A small network was shown many inputs. Here are its activations along a few directions, one row for each input.
In each table, some parts of the input vary, and every possible input appears once, in random order.
Descriptions start from the smaller parts, as in this example, which fits no table here: line(6) and (point or line(11) or (values(2) and ring(8))).
Shared parts are said once, and a part with two or three values counts as separate values.

Other details of the inputs shift rows strongly along three fixed directions, in all tables alike. That doesn't count.

Table:
x1: [-11 -18  -3  -5 -28 -35  -1  -3   7 -12   3 -19   1  35]
x2: [-16   1 -11 -13   6  -1  18  17  -2  38 -10 -10  -6  16]
x3: [  4  13   3   4  13  13   9  -1 -12   0   0  11 -19 -11]
x4: [  3 -20   6  -9 -15 -23  -6   6  18  -7 -11 -15   5  31]
x5: [-22 -21  -4  -7 -17 -38   0   4  20 -13  -3 -20   8  28]
x6: [ -7  15  -4  16  -8   8   9   4 -10  13   6   3   6 -19]
x7: [ 11 -12  -9  13  -5   8  -6 -28   2 -21   9   2   5 -10]
x8: [-15   2  -6 -20  -3  -4  10  33  -6  32 -17  -7   5   2]
x9: [ 17  -1  33   2  -8   7  -9 -15  -1  -3  13  12  22   9]
x10: [-13   0 -14 -11  -4 -10  15  31  -2  30 -20 -12  -8  11]
x11: [ -8   3 -25 -14  26  -1   1  -2   5 -33 -13   1 -45  -5]
x12: [ 23  -2  25  12 -11  -2  -7 -16  -2  -3   8   6   7  14]
x13: [ -6 -16  13 -23 -10 -19   1   2  10  -5  -3  -7  10  38]
x14: [ -8  11   0  17   5   1   5   2  -3  13   7   1  15 -29]
x15: [  0   2 -16  13   3  16  10   6  -6  21  14  -5  16 -22]
x16: [-31   2 -18  -2 -12 -12  19  24   0  21 -10 -16   5   6]
x17: [ 12 -12  -7  10   2   5  -8 -16   5 -22  19  -5   8 -13]
x18: [  2  13   3   6  15  15  11  -1  -3  -5  -4  12 -13 -12]
x19: [  5  13  -2   7   8  19   0   0  -6  29   1   7  -5 -12]
x20: [-14 -18  -4  -4 -23 -39   0  -1  15 -10   3 -16   6  32]
x21: [ 14 -15   5   3 -12   3 -12 -18   1  -4  28   0  34  -2]
x22: [ 17  -6  18   7  -1   7 -14 -22  17   0   8   4  19  13]
x23: [-22   0  -2 -10   5  -2  21  30   0  30 -18 -12   2  12]
x24: [ 13   7   3  15 -11  -3 -12 -10  -5 -25  11  -1  -5  -7]
x25: [  1 -16   6 -23 -13 -24  -5   9   4 -11  -9  -9   6  31]
x26: [-19   0 -10 -22   4   4   6  23  -1  37 -10  -5   7   5]
x27: [ 16   5  14   6   8   9  -4 -22   7 -20   6  11  -4   1]
x28: [  5  13   1  10   2  17   1   9  -1  23  -5   7   3 -17]
x29: [ -4   1 -14 -15  20  -7  -1  12 -10 -42 -19   3 -39 -10]
x30: [-19   1  -8 -23   7   4   9  20  -1  37  -9  -5   9   9]
x31: [-17   2  -6 -11   1  -4  23  24   0  32 -13  -8  -1  19]
x32: [  7   3   2  15  -1 -13  -6 -20   1 -21  15   6   1 -14]
x33: [ -6 -32 -19  -9 -22 -23   1 -12   9  -4   0 -20   9  33]
x34: [ 19  -2  27  14  -9   3  -4 -17   9  -4   9   8  15  16]
x35: [-20   2  -5 -22   7   5  15  20  -1  36 -10  -5  10  11]
x36: [ -5   3 -25 -12  16  -3  -4   3   3 -31 -12   2 -50  -9]
x37: [ -8  13  -1  16  -3   2   6   3 -13  18  11   4   3 -22]
x38: [-25   2 -20 -16  11 -15   0   3  -8 -43  -3   2 -33 -22]
x39: [ 11   1  12   0  12  10 -11 -19   5 -19   6  13   0   3]
x40: [ -6 -17  12 -15  -8 -19   1   3  13  -6  -5  -7  10  41]
x41: [  5  14   6   9   5  12  12   9 -11  20  -5   8  -1 -10]
x42: [ -7  -2 -14   9   2  23   6  -1 -16  21   2   3  20 -25]
x43: [-20   3 -23  -4  10  -9   3   3  -3 -45 -10  -6 -37 -19]
x44: [ 25  -3  31  10 -10   5  -7 -28   5   6  16   7  18  18]
x45: [-17   0 -15  -9  -1  -2  10  24   9  33 -16 -10  -4   9]
x46: [-21 -15 -31  -8  -8  -5  18  12 -12  34  -8 -19   2   5]
x47: [-17  -2 -10  -9   0   1   7  25  10  34 -16 -12   1   5]
x48: [-12   6 -23  -4  11 -10  -3  11  -6 -45  -9 -12 -37 -20]
x49: [  7  13   2  11   2  14   6  10  -3  20  -7   6   2 -15]
x50: [-14  12   2  14   0   7   4   7  -9  14   7   8  16 -25]
x51: [-15  -2 -10  -9  -2  -2   8  30   6  32 -19 -13   2   5]
x52: [-15   0  -7 -12  -1  -4  10  34  -3  32 -19  -8   6   6]
x53: [ -2   2 -13  11   7  20   5   8 -13  21  15   0  23 -27]
x54: [ -1 -16   2 -12  -6 -19   1  -7  22  -2  -5 -10   4  42]
x55: [  4  13  12  -8  15  21   2  -5  -8   1   4  14   0 -17]
x56: [ 14  -1   8   2   9  11 -19 -17   5 -17   6  13   0  -2]
x57: [ -5  17   2  13  -2  12  -2  16 -16  14   5   1  14 -24]
x58: [  0  11   6   4  17  17   8   1  -2  -6  -5   8 -11 -15]
x59: [ 25   1  11   9  -5   6 -15 -15   0 -14   7   9 -13  -6]
x60: [  2  13   5   4  14  25   0   2  -4  27   1  11  14 -13]
x61: [ 11  -4  14  17 -14 -19 -10 -22   2  -4  21   0  18   2]
x62: [  5  13  -4   2  18  17   6  -7  -3   0  -1  12 -17 -12]
x63: [-11 -15  -2 -18 -24 -32 -10   9   4 -17   1 -20   8  28]
x64: [ 19 -15   1  12 -15  -2  -9 -21   2   0  28  -8  20   6]
x65: [ -6   1 -12 -10  21  -6   4   7  -4 -41 -18   0 -42 -10]
x66: [-10 -35 -15  -8 -17 -20  -1  -9  13  -6  -4 -22  15  28]
x67: [  3   9   3   7  10  22   0   2   3  27  -2   6   9 -15]
x68: [  3  12  -2   8   9  20   2   1   2  26  -2   8   4 -13]
x69: [  3  -5  13  12  -8 -17 -12 -14   5  -9  16   3  27  -1]
x70: [  4  12  16   7  10  23   9  -1   1  25   0   5  15 -10]
x71: [  7 -17   4  -8 -18 -25  -6   2   8  -3  -6 -12  -6  34]
x72: [ 20   2   8   6   7   8 -14 -25   1 -12  11  10 -10   2]
x73: [ 24   2   9  10  -4   7 -14 -14   5 -16   6  11  -9  -6]
x74: [ -4   2 -24 -13  15  -4  -5   2  -2 -29 -11   0 -54  -9]
x75: [  4  12   9   0   2  24  -6   4  -5  25   4  12  11 -21]
x76: [ 19   2  12   7   3   3  -9  -8   1 -24  -4   5  -4  -6]
x77: [-14   0  -7 -19  -4   1   7  30  -3  34 -13  -5   6   0]
x78: [ -6   5 -18 -17  24  -3   8  -2  -2 -34 -12   2 -47  -4]
x79: [ -6 -18  12 -13  -8 -20  -1   5   9  -8  -7  -8   6  38]
x80: [  3  14  18   4  10  25   6   1  -6  27   3  11  20 -10]
x81: [  6  13  -7   3  18  18   1  -7  -3   1   0  10 -17 -14]
x82: [ -8  12  -6  16   6   3   4  -3  -3 -11   5   7  -7 -28]
x83: [ 19  -2  30   1 -10   2 -11 -13  -3  -6   9  11  21   8]
x84: [ 19   4  14  11   2   4  -5 -14   0 -24   2  11  -6  -1]
x85: [-11 -34 -12 -19 -21 -21  -4 -12   7  -8   0 -17  18  28]
x86: [  4  12  -3   6   8  19   2   1  -2  28   0   9   0 -11]
x87: [  1   1   6   2  -1 -13 -12 -18  -3 -25  15   8   7 -17]
x88: [ 19   3  17  10   2   5  -5 -19  -6 -17   7  10 -12   1]
x89: [ -1   4 -18  -9  18  -7   4   8  -5 -39 -19   1 -44 -10]
x90: [ 26  -2  22  11 -13  -3  -9 -14  -3  -3   6   5   8  12]
x91: [  2   3 -18  11   2  14  10   4  -9  21  15  -5  11 -22]
x92: [ 20  -6  21   7 -11   4 -21 -11   8  -3   7   9  20   7]
x93: [-12  14   2  13  -5  13   5   7 -13  14   4   6  16 -22]
x94: [ -3 -17  11 -13 -10 -23  -3   7   6 -10  -8  -8   7  36]
x95: [ 17  -5  21   7  -9   7 -21 -14  12   0   9  10  18   8]
x96: [ -8   8 -24  -4   6 -13  -3   9 -15 -39  -4 -10 -45 -15]
x97: [  7  -4  12  17 -12 -18  -7 -18  12  -7  17   0  24   2]
x98: [ -2  17  -2  17  -5   9   3  13  -9  13   4  -3   8 -20]
x99: [ 22  -3  27  14 -11   2  -5 -19   5  -1  10   9  14  16]
x100: [  0   3   7   2 -11  -1 -10 -17  -6 -28  12   8   4 -12]
x101: [ 11  14  -2   5  10  10   4   6 -13  -6  -7  10 -17 -17]
x102: [ -9   1 -18 -15  28   1   3  -1   5 -36 -14   0 -41  -6]
Each input here is: line(6) and (values(2) or line(4) or ring(11)).
Changing only the line(6) part turns x17 into x64. The same change can be made to x58. Which row results?
Answer: x3
Changing only the line(6) part turns x18 into x40. The same change can be made to x97. Which row results?
Answer: x69
Which other rows does x21 become when the values(2) part takes its other values? List them by row number.
Answer: x85
A walk changes only the line(4) part. It starts at x69 and steps to x50. List the rest of the walk in order.
Answer: x93, x57
A walk changes only the line(6) part. It starts at x100 and steps to x93. List the rest of the walk in order.
Answer: x43, x16, x6, x1
A walk changes only the ring(11) part. It starts at x55 and steps to x35. List the rest of the walk in order.
Answer: x30, x26, x75, x77, x8, x25, x83, x9, x13
A walk changes only the ring(11) part. It starts at x19 and steps to x74. List the rest of the walk in order.
Answer: x59, x71, x90, x12, x88, x3, x44, x2, x72

Table:
x103: [ 15   9   9   2  14  19  -9 -18  -2 -17   6  18 -10 -17]
x104: [ 4 -3  8 -4 -4  6  2 11  1 32 -3 -3 18 11]
x105: [ 21   2  27  15  -9   0 -11 -19   8 -13   9   8   8   7]
x106: [ 11 -23   6 -10 -12 -22 -12 -16  14 -26   0  -6  -5  38]
x107: [ 25   0  24   9  -6   2 -15 -16   7 -14   8  10  10   7]
x108: [  8 -18  11 -11  -4 -15 -14 -21  20 -28   4   0   0  34]
x109: [-10  -5   0   3  -6   4   7   4   4  27   3  -6  27   5]
x110: [ -8   9 -15   5  10  12   9   3 -12  11   6   1  -2 -27]
x111: [  2  16  -1   4   9  20   7   9 -11  12  -6   7  -9 -19]
x112: [ 0 -1  5  3 -4  7  7  5  8 33 -2 -3 16 13]
x113: [-16 -13 -15  -8 -13 -17   4  13   7  22  -4 -18  11  16]
x114: [-29  -4 -42 -21  10 -21   6  23  -7 -28 -19 -16 -44  -8]
x115: [-33  -2 -35 -18  12 -27  15  21  -8 -28 -14 -16 -41  -5]
x116: [ 1 -2  5  1 -5  4  8  3  2 34 -2 -3 16 13]
x117: [  7 -20  11  -2 -19 -26 -14 -18  14 -35   9  -5  12  25]
x118: [ 12 -20  14 -14 -10 -17 -17 -17  15 -26   3  -1   1  34]
x119: [-10 -12  -6 -15  -9 -11   8  18   6  22 -12 -14   2  27]
x120: [-8 -6  0  1 -8  2  6  4  2 28  2 -6 27  3]
x121: [-30  -2 -41 -20  10 -26   8  26  -5 -29 -19 -15 -45  -7]
x122: [-20  -2 -33 -21  24  -8  13  12  -1 -22 -20  -7 -48   2]
x123: [ 2 -1  6  0 -6  6  6  6  6 34 -2 -3 16 11]
x124: [ -3  17   2  -3  13  19   4  10 -12  12  -5  10  -6 -18]
x125: [ 14 -21   7 -13  -6 -18 -15 -16  19 -28   0  -5  -3  34]
x126: [-10  16  -8  12   3   5   6  13 -11  10  -1   1  -4 -29]
x127: [-13  -8  -5 -13  -9 -14  10  17   2  22 -13 -14   3  28]
x128: [-11  14  -3   8   8   9  10  10 -11   5  -2   5   1 -29]
x129: [ -7  11 -16  10  10  16   4   5  -7  13   2   3  -3 -29]
x130: [-3  4 13  7 -7 -2  9  8  0 30 -4 -2 16 12]
x131: [ 23  13  16  16   4  15 -10 -17  -3 -21   8  18  -9 -18]
x132: [ -5   8 -15   7   4  12   2   9 -12  11   1   2  -3 -29]
x133: [  7   5  -5  13  10  11  -4 -20  -5 -22  16   9  -7 -23]
x134: [  2  15  -1   0  13  19   4  12 -11  12  -7   7  -7 -18]
x135: [ 11   7   0  14   3   9  -8 -18 -11 -26  15   9  -5 -25]
x136: [ 21  13  20  14  10  14 -11 -15  -2 -21   6  17  -6 -18]
x137: [-6  6 18 -1 -5 -1  5 11  2 29 -3  1 19 11]
x138: [  8   1  -2   6   7  11  -8 -14  -7 -26   8  10  -6 -24]
x139: [ 1 -2  6 -1  0  8  5  7  8 32 -2 -3 19 13]
x140: [ 21  12  14  15   6  12  -7 -19  -5 -20   7  17  -9 -15]
x141: [ 18  14  19   8   8  15 -11 -16  -4 -20   8  21  -6 -18]
x142: [ -8  -3   3   2 -12   1   5   9  -3  23   1  -6  27   3]
x143: [ -7   1   2   7 -14  -7   8   8  -4  26   8  -7  25   2]
x144: [  4 -26  -2  -7 -17 -27 -12 -17   9 -31  11 -12   3  27]
Describe the family of inputs behind these rows.
Answer: line(6) and (values(3) or line(4))
Changing only the line(6) part turns x104 into x134. The same change can be made to x106. Which row results?
Answer: x127
Which other rows does x117 become when the values(3) part takes its other values? List them by row number.
Answer: x121, x143
Which other rows does x107 become when the line(4) part takes its other values? List them by row number.
Answer: x131, x140, x141
